A small network was trained on invented records. Each row is its activation on one of them, seen along a few directions.
After each row come some of the record's fields: TUZO, MAM, NEPET, FASUZ.
Other fields move the rows too, some of them a lot.
In the rows, zero is written as 500.
Strong random noise was added to every row along 4 fixed directions; ignore it. To show where, here is one row again and again, with new noise each time:
[529 592 498 514 599 481 440 375 501 562 473 415 591 446 418 671 527 531
 433 429 338 413]
[519 534 522 489 528 554 453 407 481 481 464 492 603 451 426 636 479 446
 472 412 379 464]
[660 648 464 554 618 616 688 260 489 730 483 360 370 238 362 663 593 581
 494 595 393 574]
[647 286 610 283 380 782 578 223 565 491 521 697 732 540 452 603 613 361
 478 446 466 616]
[390 704 472 682 547 474 399 631 386 372 369 413 440 333 389 618 289 363
 512 360 351 413]
[486 535 496 475 525 620 483 533 266 318 520 503 526 329 474 528 242 465
 722 490 519 610]

[519 560 462 603 623 275 565 539 553 545 285 327 414 493 580 429 675 609
 398 625 395 411]
TUZO=bofep MAM=sor NEPET=botet FASUZ=fese
[397 721 375 707 620 315 369 609 376 613 583 283 404 435 431 558 442 629
 568 531 460 343]
TUZO=duva MAM=sor NEPET=dis FASUZ=fese
[598 478 435 514 465 602 670 497 450 505 514 504 371 267 501 550 569 612
 631 602 756 567]
TUZO=duva MAM=bon NEPET=dis FASUZ=lanir
[437 427 631 549 307 613 582 543 577 501 348 656 439 527 398 553 535 164
 317 421 528 435]
TUZO=muro MAM=sor NEPET=botet FASUZ=fese
[505 418 461 471 437 477 494 409 434 643 756 574 490 509 524 452 453 548
 576 519 537 602]
TUZO=bofep MAM=sor NEPET=gez FASUZ=fese
[412 593 453 730 403 525 637 630 432 277 208 507 311 380 497 421 400 293
 517 450 479 563]
TUZO=muro MAM=sor NEPET=botet FASUZ=fese
[394 565 499 611 482 408 378 744 414 360 424 593 427 462 400 543 314 458
 570 439 629 401]
TUZO=bofep MAM=bon NEPET=gez FASUZ=lanir
[436 427 508 522 420 551 579 611 459 389 502 591 465 438 510 500 370 424
 628 514 552 635]
TUZO=bofep MAM=bon NEPET=dis FASUZ=lanir
[490 564 512 595 620 317 451 601 694 527 202 466 472 522 412 633 655 467
 304 525 530 324]
TUZO=bofep MAM=bon NEPET=gez FASUZ=lanir
[471 637 536 443 636 433 339 534 519 485 424 327 608 611 474 582 566 518
 453 481 458 410]
TUZO=duva MAM=sor NEPET=dis FASUZ=lanir
[561 206 553 243 445 585 541 449 457 374 609 672 688 646 638 405 515 490
 648 556 568 595]
TUZO=bofep MAM=sor NEPET=botet FASUZ=lanir
[514 347 507 449 348 621 690 516 470 445 478 708 444 495 586 443 473 422
 558 608 677 619]
TUZO=muro MAM=bon NEPET=botet FASUZ=fese
[636 424 668 492 427 628 531 397 705 471 337 558 526 523 425 544 688 277
 312 457 474 543]
TUZO=bofep MAM=bon NEPET=gez FASUZ=lanir
[542 654 403 711 414 762 691 532 340 596 600 355 221 157 447 409 357 371
 691 589 538 706]
TUZO=duva MAM=podok NEPET=dis FASUZ=fad
[604 237 471 417 369 712 674 412 351 403 599 716 528 388 607 377 519 466
 715 585 583 828]
TUZO=duva MAM=bon NEPET=gez FASUZ=lanir
[330 627 530 655 437 657 393 797 292 209 546 481 415 350 433 465 203 291
 675 347 499 535]
TUZO=duva MAM=bon NEPET=dis FASUZ=lanir
[485 453 453 515 480 340 549 526 611 560 478 622 504 563 564 557 644 600
 407 562 566 413]
TUZO=bofep MAM=bon NEPET=dis FASUZ=lanir
[448 529 464 539 442 526 451 440 489 596 603 534 472 511 494 436 525 486
 530 438 463 512]
TUZO=duva MAM=sor NEPET=gez FASUZ=fese
[544 400 482 365 498 407 429 507 423 409 624 625 611 557 608 471 457 653
 641 644 698 536]
TUZO=bofep MAM=bon NEPET=gez FASUZ=lanir
[553 441 489 426 692 306 415 397 618 483 396 463 746 640 587 607 791 627
 256 550 440 407]
TUZO=bofep MAM=bon NEPET=gez FASUZ=lanir
[492 688 459 780 443 502 707 370 613 816 346 530 171 266 291 765 707 347
 225 474 372 371]
TUZO=bofep MAM=bon NEPET=botet FASUZ=lanir
[457 353 485 458 392 543 571 532 514 369 487 656 518 562 580 406 523 411
 516 527 555 471]
TUZO=muro MAM=sor NEPET=botet FASUZ=fese
[354 690 476 730 508 390 347 674 485 438 413 455 544 462 532 530 332 377
 420 366 389 232]
TUZO=bofep MAM=gebal NEPET=botet FASUZ=zitab
[512 557 638 599 351 654 538 459 772 548 276 693 420 516 208 699 612 145
 234 384 485 377]
TUZO=muro MAM=bon NEPET=gez FASUZ=lanir
[428 485 588 478 344 678 498 642 359 425 608 775 410 370 270 649 203 324
 595 475 797 489]
TUZO=muro MAM=bon NEPET=gez FASUZ=lanir
[481 556 490 355 671 387 335 425 475 566 627 470 652 603 520 616 453 738
 581 563 583 382]
TUZO=bofep MAM=sor NEPET=dis FASUZ=lanir
[426 772 488 643 760 475 315 646 276 426 364 221 422 387 331 656 291 498
 351 411 325 407]
TUZO=muro MAM=bon NEPET=gez FASUZ=fad
[399 547 494 535 415 499 444 646 477 485 531 565 550 516 458 492 401 375
 471 277 377 518]
TUZO=duva MAM=tez NEPET=gez FASUZ=fabe
[300 554 447 751 429 271 362 822 312 232 442 467 380 475 639 338 206 415
 628 408 476 418]
TUZO=bofep MAM=sor NEPET=botet FASUZ=fese
[502 380 440 538 400 364 543 394 718 614 463 589 573 674 558 458 706 513
 354 401 447 517]
TUZO=bofep MAM=sor NEPET=gez FASUZ=fese
[554 596 526 644 613 272 461 384 691 771 437 337 485 606 473 668 717 618
 211 464 294 254]
TUZO=muro MAM=bon NEPET=botet FASUZ=fese
[376 598 455 724 310 437 454 653 551 454 425 539 384 481 477 388 443 289
 422 344 331 501]
TUZO=duva MAM=sor NEPET=gez FASUZ=fese
[415 469 387 420 576 273 356 557 308 528 744 432 683 648 603 453 444 785
 691 542 580 462]
TUZO=duva MAM=sor NEPET=dis FASUZ=fese
[420 614 583 520 507 604 383 700 381 270 371 471 485 424 438 554 343 378
 624 510 656 495]
TUZO=duva MAM=bon NEPET=dis FASUZ=lanir
[531 507 565 411 653 341 472 448 599 590 394 431 556 558 540 597 687 639
 371 576 480 347]
TUZO=bofep MAM=bon NEPET=botet FASUZ=lanir
[547 459 569 264 588 726 389 454 291 481 727 514 617 485 397 618 178 655
 678 557 660 617]
TUZO=muro MAM=bon NEPET=gez FASUZ=fad
[470 582 391 537 589 347 462 441 429 671 674 470 468 497 502 503 484 741
 563 597 563 477]
TUZO=bofep MAM=sor NEPET=gez FASUZ=fese
[550 591 505 607 552 461 545 428 570 685 491 438 435 451 433 547 600 580
 498 516 415 544]
TUZO=duva MAM=bon NEPET=gez FASUZ=lanir
[463 464 491 521 436 534 538 541 510 501 546 670 456 472 474 544 435 466
 578 518 678 569]
TUZO=bofep MAM=bon NEPET=gez FASUZ=lanir

Here are new rows. What are their fields?
[260 516 377 557 478 153 297 660 501 525 562 547 594 624 561 577 384 611
 439 377 526 272]
TUZO=bofep MAM=sor NEPET=dis FASUZ=fese
[576 247 465 470 222 680 826 386 501 579 606 741 386 428 589 384 516 378
 636 614 674 838]
TUZO=bofep MAM=sor NEPET=dis FASUZ=fese
[545 546 488 612 529 477 608 320 706 758 435 453 410 517 477 538 766 524
 336 505 371 391]
TUZO=bofep MAM=sor NEPET=botet FASUZ=fese
[389 682 368 716 555 300 445 622 456 519 536 389 337 407 525 438 388 615
 536 542 455 470]
TUZO=bofep MAM=sor NEPET=gez FASUZ=fese
[523 405 474 382 499 376 394 448 540 485 604 415 707 712 611 407 638 693
 507 468 394 480]
TUZO=duva MAM=sor NEPET=dis FASUZ=fese
[530 430 523 426 534 508 563 470 636 416 342 458 559 561 570 403 666 457
 422 611 441 544]
TUZO=bofep MAM=sor NEPET=dis FASUZ=fese
[373 365 656 344 446 437 162 456 636 398 597 726 916 811 442 756 541 461
 285 295 549 117]
TUZO=muro MAM=bon NEPET=dis FASUZ=lanir
[601 378 467 362 547 515 678 402 457 574 614 604 503 475 591 492 578 745
 687 716 753 626]
TUZO=bofep MAM=bon NEPET=dis FASUZ=lanir
[572 438 576 455 533 581 615 393 516 467 437 453 516 502 562 443 610 537
 488 656 536 556]
TUZO=muro MAM=sor NEPET=botet FASUZ=fese
[464 453 483 501 393 585 496 548 336 460 601 575 468 484 511 324 377 430
 711 496 511 678]
TUZO=duva MAM=sor NEPET=gez FASUZ=fese
[484 321 584 380 330 692 452 625 458 129 403 589 663 601 615 305 455 308
 610 483 584 663]
TUZO=duva MAM=sor NEPET=dis FASUZ=fese
[503 427 548 427 480 547 450 522 597 386 443 594 586 538 505 581 554 393
 464 515 553 397]
TUZO=bofep MAM=bon NEPET=dis FASUZ=lanir
[508 500 575 341 675 465 400 589 321 216 458 368 604 525 619 427 336 620
 668 584 600 487]
TUZO=muro MAM=sor NEPET=botet FASUZ=lanir
[568 412 475 557 499 424 668 503 599 443 245 486 416 530 661 347 685 418
 463 649 513 567]
TUZO=bofep MAM=sor NEPET=botet FASUZ=fese
[533 797 474 565 722 455 537 563 380 554 461 206 300 246 423 504 453 637
 580 643 430 579]
TUZO=duva MAM=bon NEPET=gez FASUZ=lanir
[360 418 584 494 284 556 367 628 587 257 396 730 641 684 402 489 338 223
 435 266 552 442]
TUZO=muro MAM=sor NEPET=gez FASUZ=fese
[393 418 427 463 400 408 332 484 452 448 618 555 717 672 537 549 558 457
 432 335 418 409]
TUZO=duva MAM=sor NEPET=dis FASUZ=fese
[594 429 542 316 687 416 521 346 423 551 597 310 633 554 653 414 584 792
 616 694 501 586]
TUZO=bofep MAM=sor NEPET=botet FASUZ=fese
[507 650 410 688 561 390 609 472 642 836 412 416 281 386 399 690 670 592
 295 603 479 358]
TUZO=bofep MAM=bon NEPET=dis FASUZ=fese
